These are the activations of a small network on made-up records, seen along a few directions, one row for each record.
Each row is followed by the record's values for the fields N, V, D, B.
The largest differences between rows may come from other fields.
(in the rows, 128 means zero)
[ 96 126 161 135 126 147 129 142 109 137 102 152 123  77 152 105 137 126
  90 160 139 107 159 111]	(N n4; V v2; D d2; B b1)
[146 129 121 117 113  99 100 121 145 130 120 109 128 147 130 146 135 133
 132 106 118 126  97 101]	(N n4; V v1; D d1; B b1)
[136 132 149 139 118 132 122 136 121 127 110 118 121 126 142 122 134 141
 108 127 108 129 111 111]	(N n4; V v2; D d1; B b1)
[ 85 202 190 128 188  59 144 131 169  59  69 178  91 109 144  89 180 168
 162  95  32 131 114 198]	(N n1; V v1; D d1; B b7)
[155  51  65 137  69 144  80 120 112 196 192 105 176 130 115 154  91 115
 139 134 188 106 121  87]	(N n4; V v2; D d2; B b2)
[138 113 125 106 114 110 133 147 127  99 141 124 107 101 130 152 159 143
 135 116  97 130 110 118]	(N n1; V v2; D d1; B b1)
[167 176 103 100 116  67 110 151 141  78 102 120 118 126  78 123 187 180
 180  86  65 124  98 145]	(N n1; V v2; D d2; B b1)
[101 117 137 135 129 169 154 132 112 161  94 142  97  88 179 104 117  84
 107 171 156 145 175 114]	(N n4; V v2; D d2; B b3)
[116 173 139  82 149 130 158 139 154 105 103 170 132 150 103 103 131 150
 151 126  82 129 116 155]	(N n3; V v1; D d2; B b7)
[133  60 101 143 101 169 127 103 136 183 209  89 144 137 174 122 111 108
 125 145 197 129 133  85]	(N n4; V v2; D d1; B b5)
[131  94 123 133 127 153 117 136 106 179 137 112 141 111 112 141 113 113
 111 128 161 107 119  93]	(N n4; V v2; D d2; B b1)
[139 162 139 154 118 155 142 102 145 125 152 109 126 145 145 111 141 169
 108 122  89 149 123 137]	(N n2; V v2; D d1; B b5)
[ 66 135 153 147 165 162 138  94  91 136  73 122 112 127 133 102  87 149
 106 154 144 127 151 173]	(N n2; V v2; D d2; B b6)
[103  71 103 140 100 129 146 113  92 172 140  87 153 137 140 131  86  92
 120 140 213 141 165 117]	(N n2; V v2; D d2; B b6)
[193 142  94 130  83  95  91 138 149 153 136 122 130 155  79 157 150 162
 170  83 117 117 120 142]	(N n4; V v2; D d2; B b2)
[125 154 119  92 152 132 147 128 117 109 107 162 143 114 130 123 159 159
 134 101  88 114 108 153]	(N n3; V v2; D d2; B b1)
[117 188 145 121 167 126 148 109 137  91 105 162 119 145 145 116 155 136
 160 114  75 172 126 139]	(N n3; V v1; D d1; B b3)
[ 96 110 126 128 141 122 153 131 118 146  81 109 128 110 138 107 129 115
 117 141 120 136 149 115]	(N n2; V v2; D d2; B b1)
[ 61 181 160 149 170 165 186  85 112 119  28 141  70  80 175 100 111  89
  97 151 110 135 124 151]	(N n4; V v2; D d2; B b3)
[194 109  69 132  53  89  67 143 145 150 177 119 155 154  83 175 157 140
 186  95 144 102 128 109]	(N n4; V v2; D d2; B b2)
[ 93 163 164 148 157 130 161 119 117  88 111 151  97  93 145 116 167 130
 125 155 109 145 114 133]	(N n1; V v2; D d1; B b3)
[111 195 124 137 155 132 129  83 124 103  63 174  98  96 118 101 128 148
 124 151 109 136 142 175]	(N n2; V v1; D d2; B b3)
[144 167 124 138 121 114 107  89 144 128 106 141 109 121 126 134 135 141
 140 132 133 147 117 124]	(N n4; V v1; D d1; B b3)
[ 71  90 128 123 106 153 149 114 110 160 157 103 142 124 154 124  80  95
  76 165 224 131 173 118]	(N n2; V v1; D d2; B b6)
[109 130 119 113 101 107 139 135 111  91 125 105 105 127 125 146 136 121
 148 120 139 120 141 140]	(N n1; V v2; D d2; B b6)
[100 161 136 121 164 132 113 143 149  95  91 133 109 124 104 104 121 107
 129  96  89 127 110 122]	(N n4; V v1; D d2; B b4)
[141 138 149 130 133 186  97 145 147 115 140 101 140 105 131 114  92 100
 165 111 149 129  93 139]	(N n4; V v2; D d2; B b5)
[108 137 124 105 134 138  99 141 147 102 121 128 108  80 159 127 118 121
 118 127 125 112 155 117]	(N n4; V v1; D d2; B b1)
[116 210 144 106 143 129 128 134 141 100 124 133 100 118 100  96 134 159
 133 106  48 152 117 147]	(N n1; V v1; D d2; B b5)
[109 146 146 110 112 133 127 131 146 123 105 135 109 122 141  85 137 104
 122 111  83 132 169 113]	(N n4; V v1; D d2; B b5)
[ 70  96 138 155 134 195 160 108 129 186 151 130 152 118 166 113  95  71
  67 233 218 103 176 116]	(N n4; V v1; D d2; B b7)
[ 97 171 155 117 131 115 154 133 149  89 103 109 101 109 134  92 168 121
 155 125  45 135 144 137]	(N n1; V v2; D d2; B b5)
[124 117 127 144 147  88 100 147 155 116 106 117 149 159 111 144 104 140
 135 133 108 123 110 127]	(N n4; V v1; D d1; B b7)
[ 85 125 161 152 133 139 159 107  78 138 105 113 108 122 145 144  94 134
 102 151 164 118 142 127]	(N n2; V v2; D d1; B b6)
[ 51 101 131 151 149 163 182 110 142 147  89 129 133 119 159  97 105 103
 113 221 183 129 165 127]	(N n2; V v2; D d2; B b7)
[117 117  72 151  88 106 132 162 152 105 145 175 125 130 108 127  95 136
 113  92 131 108 133 125]	(N n4; V v1; D d2; B b7)
[105 136 148 145 110 142 110 127  93 135 129 121 141 141 126 104  99 109
  90 152 162 130 143 143]	(N n4; V v1; D d2; B b6)
[106  77 114 115 119 154 122 144 121 135 176 106 118 129 102 156 117 121
 134 133 183 139 178 135]	(N n1; V v2; D d2; B b6)
[109  83 123 149 142 130 163 109 132 157 118 145 130 115 169 145 116  96
  97 168 182 143 183 124]	(N n2; V v1; D d1; B b3)
[ 81 150 153 151 173 141 147 132 130 130  68 139 106 116 138 102 151  99
 119 144 121 136 134 120]	(N n4; V v2; D d2; B b4)
[111 115 131 112 109 161 165 120 118 131 144 137 103  73 149 153 121 106
 104 160 128 102 155 131]	(N n1; V v2; D d2; B b3)
[101  96 154 150 146 157 147 122 103 163 123 109 133  92 164 141  99 112
  92 167 176 117 120  93]	(N n4; V v2; D d1; B b1)
[165 165 108  86 132  83 128 139 133 100 121 153 154 145 134 156 164 161
 148  93  87 137  93 142]	(N n3; V v1; D d1; B b1)
[115  86 155 129 143 150 134  94 115 139 120 117 149 113 163 117 100  90
  89 167 170 112 137  96]	(N n4; V v1; D d1; B b1)
[106 120 154 132 140 123 129 121 130 121  85 114 120 107 149 121 127 132
 130 129 109 120 128 103]	(N n4; V v2; D d1; B b1)
[132 123 133 150  94  99 146 168 134 103 114 157 103 118 137 127 112 148
 129  99  91 107 140 105]	(N n4; V v2; D d1; B b7)
[171 150  99 101 127  68  93 132 148  72 120 152 123 123  53 144 167 176
 174  71  81 140  90 137]	(N n1; V v1; D d1; B b4)
[166 163 109 126 106  97 102 133 128 116  98 128 132 129 106 103 130 183
 155 135  87 140 118 169]	(N n2; V v2; D d2; B b2)
[121  80 129 163 122 141 169 121 120 173 166 114 131 114 168 152  82 113
 103 140 181  85 116  97]	(N n4; V v2; D d1; B b7)
[ 68 129 159 149 156 161 122 110 110 152 120 117 132 125 124 125  96 110
 100 172 199 125 166 135]	(N n4; V v1; D d2; B b6)
[107  90 154 143 143 112 176 103 107 164  96 127 156 114 168 119 118  83
  75 167 159 133 145 117]	(N n2; V v1; D d1; B b1)
[119 124 104 124 117 129 116 134 143 127 110 114 112 136 137 101 134 117
 154 111 114 141 149 106]	(N n4; V v2; D d2; B b5)
[134 117 123 148 131 163 140  93 103 169 118 137 136 115 125 132  94  60
 100 147 176 122 137 116]	(N n4; V v1; D d2; B b3)
[137 215 154 133 126 123 118 143 145  96  88 132  79 135 123  81 161 169
 131 108  42 146 132 156]	(N n4; V v2; D d2; B b5)

Which values does each new row have?
[ 83 168 167 120 189  83 152 141 147  92 102 192 129 133 164 108 166 146
 156 104  66 135 105 179]	(N n3; V v1; D d1; B b7)
[136 190 110 116 143 134 155 114 112 103 100 151 128 117 136 115 160 142
 159 108  82 151 121 148]	(N n3; V v2; D d2; B b3)
[ 99 115 108 132 125 125 157 164 142  66 109 169 104 105 111 118 122 135
 122 120  77 112 141 157]	(N n1; V v2; D d2; B b7)
[ 89 186 181 155 157 150 157  95 144 103  97 116 109 101 155  90 130 172
 123 149  72 148 145 143]	(N n2; V v2; D d1; B b5)
[162 124 110 100 104  65  92 178 160  99 171 107 131 165  94 164 145 146
 156 108  58 128 113 124]	(N n1; V v1; D d1; B b7)
[131 111 112  98 114 107 100 116 143  91 147 118 132 120 116 142 144 136
 133 126 107 132 105 117]	(N n1; V v1; D d1; B b1)
[135 159 113 111 105 108 121 143 142 105 149 105 106 146  96 116 172 133
 162 105  68 137 103 123]	(N n1; V v2; D d2; B b5)
[115 121 106 112 104 147 159 131 140 132 141 128  82 115 152 144 142 102
 132 151 117 133 145 146]	(N n1; V v2; D d2; B b3)
[103 134 152 116 111 141 147  92 116 119  91 164  80  81 172 106 110  95
 101 134 135 137 139 100]	(N n4; V v1; D d1; B b3)
[185 193  86  88 105  78 107 145 152  69 122 126 102 168  98 116 198 192
 158  55  36 132  76 160]	(N n1; V v2; D d2; B b1)
[208 180  82  88 101  78  98 170 138  97 137 130 116 157  74 129 187 198
 164  70  73 137  81 152]	(N n1; V v2; D d2; B b1)
[145 124 131 129 112 119 143 120 119 127 127 117 117 138 130 127 149 157
 108 110 110 129 102 109]	(N n2; V v2; D d1; B b1)
[ 83 132 151 144 129 148 116 122  94 146 122 110 142 122 128 113  79 105
  96 156 176 130 149 127]	(N n4; V v1; D d2; B b6)
[ 95 123 112 104 131 135 151 161 135 111 118 123  80  94 152 134 144 125
 120 139  99 146 130 147]	(N n1; V v2; D d2; B b1)
[145 157 121 104 117 138 125 127 122 152 152 160 160 141 105 126 117 124
 165 125 101 148 127 150]	(N n3; V v1; D d2; B b2)
[157 158 114 123 133 141 146 106 105 113 132 153 144 120 137 135 144 146
 159 113 103 158 116 127]	(N n3; V v2; D d1; B b3)
[156 134 153 114 119 177 108 159 133 116 132 119 131 100 142 137 125 114
 122 114 147 103  86 138]	(N n4; V v2; D d2; B b1)
[116 116 102 125 118 125 136 144 127 109 126 128 139 109 146 140 166 113
 119 165 138 128 126 146]	(N n1; V v2; D d2; B b1)
[125  96 123 120 103 124 130 143 119 144 140 115 116 122 141 133 137 139
 116 123 123 141 118  93]	(N n2; V v2; D d1; B b1)
[ 64 185 175 119 202 147 167 113 152 108  95 183 122 121 139  79 161 130
 143 110  83 156 151 170]	(N n3; V v1; D d2; B b3)
[116  87 127 167 114 168 117 137  61 175 162  84 173 129 148 140  78  69
 100 186 231 126 145 108]	(N n4; V v2; D d2; B b6)
[ 87  80 122 142 172 189 145  90 114 190 177  95 138  97 190  80  65  59
  73 210 218 128 174 117]	(N n4; V v1; D d2; B b5)
[123 131 128  91  89 110 120 135 114 114 177 106 123 151  96 149 132 116
 121 113 143 116 124 129]	(N n1; V v1; D d2; B b6)
[113 143 128 121 148 126 177 130 128 104 127 165 134 130 157 145 131 166
 142 119  92 104  93 150]	(N n3; V v2; D d1; B b7)
[188 119 114 140  75 126 146 103 110 168 157 128 146 120 121 151 133 135
 116 122 148 133 120 109]	(N n2; V v2; D d1; B b3)
[174  58  78 128  52 117 100 151 118 159 224  98 172 134 119 198 110 128
 141 154 154 122 117 114]	(N n1; V v2; D d1; B b2)
[ 22 109 187 163 167 173 163 131 136 137  90 178 111  71 210  58 124  94
  80 185 149 111 195 159]	(N n4; V v2; D d2; B b7)
